A small network was shown many inputs. Here are its activations along a few directions, one row for each input.
Each table varies a few parts of the input and shows all the possible inputs, shuffled.
Descriptions start from the smaller parts, as in this example, which fits no table here: ring(8) and (point or line(9) or (values(3) and line(4))).
Shared parts are said once, and a part with two or three values counts as separate values.

Other details of the inputs shift rows strongly along two fixed directions, in all tables alike. That doesn't count.

Rows:
x1: [  1 -44 -38 -11  38  24   4   4  -7 -15  -5 -46]
x2: [  5  27  17  -6 -22 -26  30 -18 -13   5 -16   5]
x3: [ 13 -41 -39 -16  40  20   5  11 -17 -11  -5 -41]
x4: [  7 -36 -46  -8  41  29   6  13 -21 -12 -12 -30]
x5: [-12   0 -27  -4  14   3  14   8 -21  13   8 -11]
x6: [  0  25  -3 -25  18  22 -96  32  33  43  29  23]
x7: [ -5  73  22 -22 -17  -2 -92   5  41  47   9  38]
x8: [ 18  13  38  39 -42 -15  46 -11 -24 -20 -40  36]
x9: [ 26   2  46  28 -49 -29  46 -13 -15 -20 -31  25]
x10: [ -5  19  36  42 -42 -17  53 -29 -10 -24 -27  31]
x11: [ 18   0  27   0 -25 -24  29  -2  -9   0  -7  18]
x12: [-11 -26 -44 -26  46   7  19  -6  -4  -6  16 -42]
x13: [  4 -49 -34   0  30  20   7  28 -23 -11  12 -34]
x14: [  1   4  22  33 -25   1  17  -8  -7 -15 -25  20]
x15: [  1  14  24  10 -21 -13  25 -28   8 -17 -19   5]
x16: [  4   8  44  31 -50 -31  54 -30   0 -23 -19  19]
x17: [-12  24   0 -29  13   3 -93  14  57  38  50   4]
x18: [  -8    9    7   -7    6   26 -109   31   47   26   33    6]
x19: [-14  48  36  -5 -21 -11 -72   4  46  28  35  36]
x20: [ -8   3  26  27 -29 -12  25 -12   0 -18  -1  11]
x21: [-18 -21 -52 -18  47  16  19  -5  -9  -7   9 -31]
x22: [-15 -30 -49  -6  42  27  11  -4  -5 -15   1 -37]
x23: [ 10  54  32 -19 -15   1 -77   6  36  33  -2  50]
x24: [  4  14  19   2 -31 -32  33  -8 -12   8  -2   6]
x25: [ 10  -8  30  22 -32 -13  18  -9   3 -15 -16   8]
x26: [  0 -44 -34 -16  35  12  17  26 -25  -1  21 -28]
x27: [  5   9  20  21 -22   1  16 -17  -2 -18 -37  17]
x28: [-15 -29 -43 -14  29   5  19  21 -27   8  28 -39]
x29: [-18  -5 -24   1  21   5  15  -4  -6  -1  14  -7]
x30: [ 13 -14 -13 -25  21   1  10   2 -12   2  -3 -13]
Each input here is: ring(5) and ring(6).
Changing only the ring(5) part turns x11 into x23. The same change can be made to x16. Which row results? -> x22
Which other rows does x18 become when the ring(5) part takes its other values? List them by row number. -> x1, x14, x25, x27
Start at x1 and move only the ring(6) part, one step at a time. The first step leads to x15. Which rows follow, in order? -> x12, x2, x30, x3
Which other rows does x2 become when the ring(5) part takes its other values? List them by row number. -> x5, x7, x24, x28

Rows:
x31: [  8  19   4 -25  14   8 -83  -3  43  -6  -4  -4]
x32: [ -7  29  24  24  -4  -1  11 -47  19 -13 -20  21]
x33: [ 19  24  79  24 -34 -35 -20  19  15 -12  47  57]
x34: [ -2  20  22  13 -41 -19  47 -36  13  17   0  27]
x35: [ -1 -23  -5   5   0  26 -55   3  49  24  23 -33]
x36: [ 40 -33  12   0  -5   8 -14  30 -12   8   1 -21]
x37: [ -5  17 -30   4 -15   4 -16  16  -4  31  16  14]
x38: [ 12  11  -6 -33 -18 -17   0  -6  19  14   5  16]
x39: [ 24 -55 -15   6  -3  -9  53 -17 -15 -38 -39 -15]
x40: [ 10 -21 -51 -40  59  11  20  16 -48   8  30 -45]
x41: [ 25   4   1  -7  36   9 -10   6 -19  -6  -8   5]
x42: [-10  65  37  10 -14  -9  -8 -41  38  10  -8  42]
x43: [ 16  16  31  -5 -34 -18   1 -17  16 -29 -27 -16]
x44: [-10 -60 -15   3  15  33  20  13 -25 -19 -20 -17]
x45: [ -4 -13 -20   2  29  30 -48  -8  47  23  13   7]
x46: [ 39 -42  -5  13  17   1  61   6 -44 -16 -26  10]
x47: [-17  47  51   3 -20   9 -30 -13  11  -8 -28  51]
x48: [ 12  -1  44  45 -43 -10  27 -41  20  -9 -31  28]
x49: [ 28  42  37   1  -5 -20  33 -10 -26  -5 -22  39]
x50: [-18 -10 -14  -8   5 -12 -14  -3  30  44  33 -21]
x51: [-20  -8   8 -13   4  33 -31  18  -1 -12  -1 -37]
x52: [-27 -42 -20 -19   7  -3  41  20 -32  13   6 -27]
x53: [ 35  33  53   8 -13  -7 -37   0  -3  -5 -19  25]
x54: [  9  14  -3 -16  15  -4 -13 -21  17 -22 -22   8]
x55: [-10 -36 -25  21  32  18  47 -34 -13 -35 -14 -47]
x56: [-14  16  43  10 -19  12  -5 -11  -9 -25 -32  16]
x57: [ 39 -25   8  -2  14  15 -44  27  -2  14   0   6]
x58: [ -5  -2  43  -1 -41  19 -50  22  22  13  -7   9]
x59: [-31 -20   3  24  18  -1 -19  -6  47 -13  77  -7]
x60: [-18 -42 -74  -1  26   0  13  32 -30  25  22 -50]
x61: [-15  37   5  22 -32 -39  26  -7 -27   8  -8  -2]
x62: [ 26   0  21   6 -27 -21  26 -24  13 -20 -42  40]
x63: [-11  17  27  -6 -18  11   4   7   5  10 -17  53]
x64: [-28  56  61  -9 -45 -32 -13  -8   2  20  -5  29]
x65: [  15  -18  -14  -36    5   19 -105   28   60   24   20  -27]
x66: [-16  31   3  -1  -5 -10  29 -41   5   7  11  -3]
x67: [-19   3  12  20 -17 -43  96 -46 -24  -9  -9 -27]
x68: [ 20 -46 -22 -16  17 -22  58  23 -51  16  12 -32]
x69: [-36 -23 -51 -41  48  30  21  10 -37  -1  21 -43]
x70: [ 33 -10  -3  -9  19   2  26  20 -21  11  -5  23]
x71: [ 16  32  37 -10 -16 -44  14  -1 -28  19   4   4]
x72: [ -9   7 -19 -43  15 -29 -15  -3  10  11  15 -34]
x73: [  4   3 -14  23  -5  23 -86  25  25  23   0  13]
x74: [ -5  -3 -32  36  13   6  50 -12 -40 -34 -34  -7]
x75: [-22  17   2 -37  -7  22 -56  23  18  42  26  25]
x76: [-14 -43 -41   1  40  34  11  -7   4 -17  17 -86]
x77: [ -1  -2  46  18 -38 -51  36 -17  21 -52  23  32]
x78: [-20  38  35  -1 -15  -1  33 -16 -16 -15 -30  40]
x79: [  4   7  -8  16 -22  23 -97  37  35  33  13  -9]
x80: [ -3 -24 -38 -48  20 -15 -35  19  24  32  27 -32]
x81: [ -6  15 -19  23  10  21 -49  10   2  -6  -8 -12]
x82: [ 29  -7  -5 -19   1  -6  28  15 -31  21  13   9]
x83: [-13   1   7 -15  10  36 -72  22  28  21   0  35]
x84: [-17  19  38  70 -55 -36  31  -1  -4 -36  23  42]
x85: [ -2 -17 -25  35  -7   9  43   4 -38 -33 -21 -51]
x86: [  3 -44 -52  37  15  13  59   4 -40 -22 -29  -7]
x87: [  2  51   9 -40 -12 -22 -31 -19  26  11   8  14]
x88: [ 11 -11 -31 -32  23   4  -8   7  25   6  -2   9]
x89: [ -8   2 -58  -4  34  32 -57  37  17  34  19   8]
x90: [ -9  24 -17  25 -25 -22  83 -22 -56 -18 -19  -1]
x91: [ 31  12  33  -2  -9   1 -24  15  -9  -4  -4 -18]
x92: [ 10  39  19 -11 -12 -27  36 -31   6 -23 -32  29]
x93: [-19 -10 -79  -1  59  28  13  15 -29  -6   6 -34]
x94: [-47 -36  -5  -9  33  26 -40  40  13 -19  72  -8]
x95: [ -5 -42 -39  14  27  10  91 -23 -12 -11 -11 -13]
Changing only one part turns x61 into x64. The same change can be made to x93. Which row results? -> x78
Describe the family of inputs behind these rows. -> values(5) and (point or (values(2) and line(6)))
Which other rows does x62 become when the line(6) part takes its other values? List them by row number. -> x38, x39, x65, x80, x88
Which other rows does x87 become when the values(2) part takes its other values? List them by row number. -> x38
List by row number the other rows that have the values(5) part in common with x76. -> x32, x34, x35, x42, x45, x48, x50, x55, x59, x66, x67, x95
Which other rows does x37 become when the line(6) part takes its other values? List them by row number. -> x60, x73, x79, x86, x89

Rows:
x96: [ -1   0 -51 -20  25  38 -62  21   7  35 -10 -15]
x97: [  7  -9  14  -3   6  10 -25  40 -22 -10  -4   5]
x98: [  3  15 -15 -12  23  -7  17 -19  -2  15  -6  31]
x99: [-12  47 -12   1 -17 -16 -27  10  -1  41  27  20]
x100: [ 25  52  63 -43 -37 -53  11 -20  -5   5 -18  -4]
x101: [-34  23  -1  -5  10  -5  -7  -9  11 -14  37 -13]
x102: [ 24   6  26 -13  -6   5 -86  43  35  30  19  51]
x103: [ -1 -27   1  30 -22   2 -33  17  13  -3   9 -19]
x104: [-28  28  41 -10  -7   8 -79  11  38  15  46   7]
x105: [ -4  -1 -31 -29  40  38 -26  12 -16  -5 -19 -13]
x106: [ 21 -30 -48   1  32  44 -42  39 -10  19  -8 -32]
x107: [ 36  56  62 -10 -86 -77  35 -33  -7  25 -36   8]
x108: [ -8  -8 -11  24 -26   8  27 -26   4 -16 -39 -15]
x109: [ 21 -18  55  37 -43 -28  18 -11  17 -28  -8  37]
x110: [ -1 -37 -54  -8  36 -14 106  -6 -52 -15  16  -9]
x111: [-12   4   6  12  -1 -18  56 -44  19 -17 -14  18]
x112: [-32  36   9  -4  14   5 -20 -24  26  -9   1  -2]
x113: [-12  33 -32  -7  16   7 -38   2   5  44   1   3]
x114: [-24 -34 -53 -15  44   3  25  -3  15  -7  52 -29]
x115: [ -8 -58   3  18  -4 -17 102 -17 -23 -32  13 -11]
x116: [-23  16 -34 -27  40   7  -7  18 -25   5  37 -12]
x117: [ -1  21  36  29 -60 -28  53   3 -35  16 -12  30]
x118: [ 11 -18  -9  13 -12   6 -23  43 -15  16  -4  -3]
x119: [ 39 -35 -12 -51  11 -46  86 -21 -27  -3  -8 -40]
x120: [-10  36  46  -8 -19  -7 -21  17 -14  13  17  33]
x121: [ 18  20   2 -22   4  15 -49   0  27  22 -16  47]
x122: [-39 -29 -75  -4  36  13   5   9   4   8  48 -63]
x123: [-17  -7  28  38 -51 -22  51 -12  -9  -3   3  -5]
x124: [-13  -2   8   6  -4  14  26 -28  -3 -43 -36 -11]
x125: [  8  13  36  14 -35  -7  17 -39  34 -20 -38  41]
x126: [ 11  16  38  15  -5  23 -68  -4  31 -18  -8   4]
x127: [ 26  15  30   9  -4  17 -17  12 -17 -17 -34  19]
x128: [  6 -44 -45  16  32  43 -53  18  18   1   8 -57]
x129: [ -4   3  39  11 -13   4 -69  14  24 -18  16   5]
x130: [ 27 -71 -17  30  20  12  74 -19 -17 -51 -23 -27]
x131: [ -8  59  33   4 -14 -19  29 -28 -23  -7 -33  40]
x132: [-29  36 -11   6  -3   5 -54 -13  49  31   8  -4]
x133: [ 32 -61 -54 -17  65  44 -12  32 -11  -1   0 -22]
x134: [  3 -45 -13  -5  14  -7  80  13 -42  -3  13   5]
Describe the family of inputs behind these rows. -> values(3) and (point or (values(2) and ring(6)))
Changing only the values(3) part turns x133 into x106. The same change can be made to x114. Which row results? -> x122
Which other rows does x125 become when the values(3) part takes its other values? List them by row number. -> x108, x124
List by row number the other rows that have the values(3) part in common with x116. -> x97, x100, x101, x104, x105, x112, x120, x124, x126, x127, x129, x131
Which other rows does x123 become when the values(3) part takes its other values? List them by row number. -> x104, x115

Rows:
x135: [ -1  11  20  38 -39  -4 -10 -15  29   3 -10  30]
x136: [ 13 -33 -33  10  37  29  14  21 -44 -23 -21 -35]
x137: [-31 -36 -60  -9  46  10  -5   1  19   5  45 -47]
x138: [ -7 -14 -68 -32  38   2  -2   5  -7  30  16 -40]
x139: [ 33 -69  -6  18 -13 -20  84  39 -69  -7   1 -23]
x140: [ 28 -10  31 -36   2 -23 -34  32  16  31  55  21]
x141: [ 23  60  40  -3 -52 -29 -31 -20  37  32 -29  59]
x142: [ 16 -43  38  18 -32 -40  66  15 -21 -23  24  14]
x143: [ -7  24 -13   8 -11  -1 -45   6  21  42  11  -3]
x144: [ 33 -15  -9  -6  -2 -13  42 -15 -27 -26 -43 -27]
x145: [ -4  52  52  39 -48  -2 -40  -5  32  10  -9  79]
x146: [ 13  17  20  -1 -16 -22  21 -33  28   4  -7  30]
x147: [ -1  50  68  -7 -32 -27  19 -25  -4 -10 -15  40]
x148: [ 15 -41 -40 -34  61  20 -16  -2  11 -14  16 -58]
x149: [  5  31  19   3 -50 -48  77 -32 -30  -4 -34   0]
x150: [ 26  58  56  -8 -38  -7 -40  -5  18  17 -41  77]
x151: [  3   8  35  30 -25  19 -19   1   9 -13 -23  48]
x152: [ -7   8   4 -43  23   1 -53  -3  32  19  27 -30]
x153: [  0  -6   0   2 -12   1  -5   5 -13   6 -15 -39]
x154: [-23 -41 -57  -9  63  33  -7  16  10  -7  32 -14]
x155: [ 33 -39 -18 -40  16 -14  -7  52 -28  30  32 -12]
x156: [ -5   1   2  -7  32  24 -65  15  27 -16  20   0]
x157: [ 13 -23   3  -8  22   8  56 -17 -20 -27 -23  16]
x158: [-15 -44 -10  23  -8   0  59 -11 -34 -35 -14 -54]
x159: [ -2  27  18  43 -39 -23  78 -17 -46  -5 -34  33]
x160: [  1 -27 -35 -33  21  -4  29   0 -32  -2 -13 -60]
x161: [ 24  -1  78  43 -80 -39  17  20  -9  -1  11  53]
x162: [ 31  22  35  24 -38  -6 -25  -6   9  -6 -38   3]
x163: [-15  34  -3   2  -6   8 -26  18 -10  24   9   2]
x164: [ -3  60  38  -9 -28 -33 -33 -30  49  34  19  40]
x165: [ 12 -37  11  28 -10 -16  78 -30 -16 -63 -29 -28]
x166: [-30  10 -11 -15   7  -1 -48   1  43  14  44 -26]
x167: [-34 -34 -53   8  33  25  31  16 -37 -16  25 -45]
x168: [ -8 -24 -15  11   5  -2  21 -15  24 -13   7  -4]
x169: [  3  15  -8  13   3  17 -25  16   1  21  -9  28]
x170: [-15 -14 -63 -33  42   8  42  13 -50   3   8 -41]
x171: [ -8  43 -18 -26  13  -2 -37  10   2  40  13  26]
x172: [  2 -42 -67  -2  39  31 -15  19   3  20   5 -41]
x173: [-25  12  18 -11   8   8 -35   7  15  -8  19   1]
x174: [ 10 -27  -2  28  -5  12  -1  -5   0 -32 -15 -30]
x175: [ -9  -1  -7   6   8 -25 106 -32 -43 -21  -6  12]
x176: [-18  15  -8 -22  19  -7  31 -10 -14  -2  21  -5]
x177: [-30  13 -24  10  17  23 -53  18  14  22  36  11]
x178: [ -12   36    8  -21   11   30 -109   37   19   38   17   -1]
x179: [  0  -4 -14 -11  29   3  30 -11  -3  -4   4  21]
x180: [-11   7  21  55 -55 -32  73 -35 -16 -16 -20  14]
x181: [-14  18  46   5 -34 -21 -12 -19  28 -11   1  -1]
x182: [ 18 -25 -46 -45  40  32 -63  19  25  26  -3 -24]
x183: [ -6  25  -8 -45  22  13 -57  23  -5  24   6  -7]
x184: [ -9  36   4   1 -26  -6 -45   6  18  35   8 -13]
x185: [ -3 -74 -43  -4  40  26  30  -4   5 -33   0 -44]
x186: [  2 -17   0  28  10  22  -1   8 -20 -35 -12  -7]
x187: [-32  35  13  -6  -2   0 -38   3  27   6  35  15]
x188: [-20  19  26  35 -29 -31  79 -31 -18 -28  -8  38]
x189: [ 13 -56 -54  -8  38  44 -23  21   2   7 -11 -46]
x190: [  7  29 -15 -24  16   9 -40  13  11  31  -3  36]
x191: [-16 -24  11  32 -15   0  78  -8 -55 -45 -24 -15]
x192: [ 18  18  32  20 -23  15 -17   7  -2   4 -39  44]
x193: [ 17  -5  10 -24  12  10 -30 -14  40   7  -2   9]
x194: [-19 -20  -6  38 -31 -19  87 -23 -34 -30 -11 -34]
x195: [  2 -33 -11  14   3  32 -34   4  25  -5  -5 -10]
x196: [ 11  12   2 -30  43  19 -59   8  19  -1  16   2]
x197: [ 32  51  51   5 -35 -22   5 -12 -18 -13 -49  46]
x198: [-11   6  -8 -21   6 -20  30 -22   5   3  19 -28]
x199: [ -6  15  25  -7   7  26 -79  10  51   5  11  43]
Changing only one part turns x137 into x143. The same change can be made to x168. Which row results? -> x172
Changing only one part turns x153 into x181. The same change can be made to x192. Which row results? -> x199
Describe the family of inputs behind these rows. -> ring(5) and (point or (values(2) and ring(6)))
Which other rows does x187 become when the ring(6) part takes its other values? List them by row number. -> x154, x156, x173, x188, x199
Which other rows does x145 become when the ring(5) part takes its other values? List them by row number. -> x154, x169, x179, x190
List by row number the other rows that have the ring(5) part in common with x140. -> x146, x147, x148, x152, x157, x164, x175, x176, x179, x193, x196, x198
Which other rows does x163 become when the values(2) part takes its other values? List them by row number. -> x184
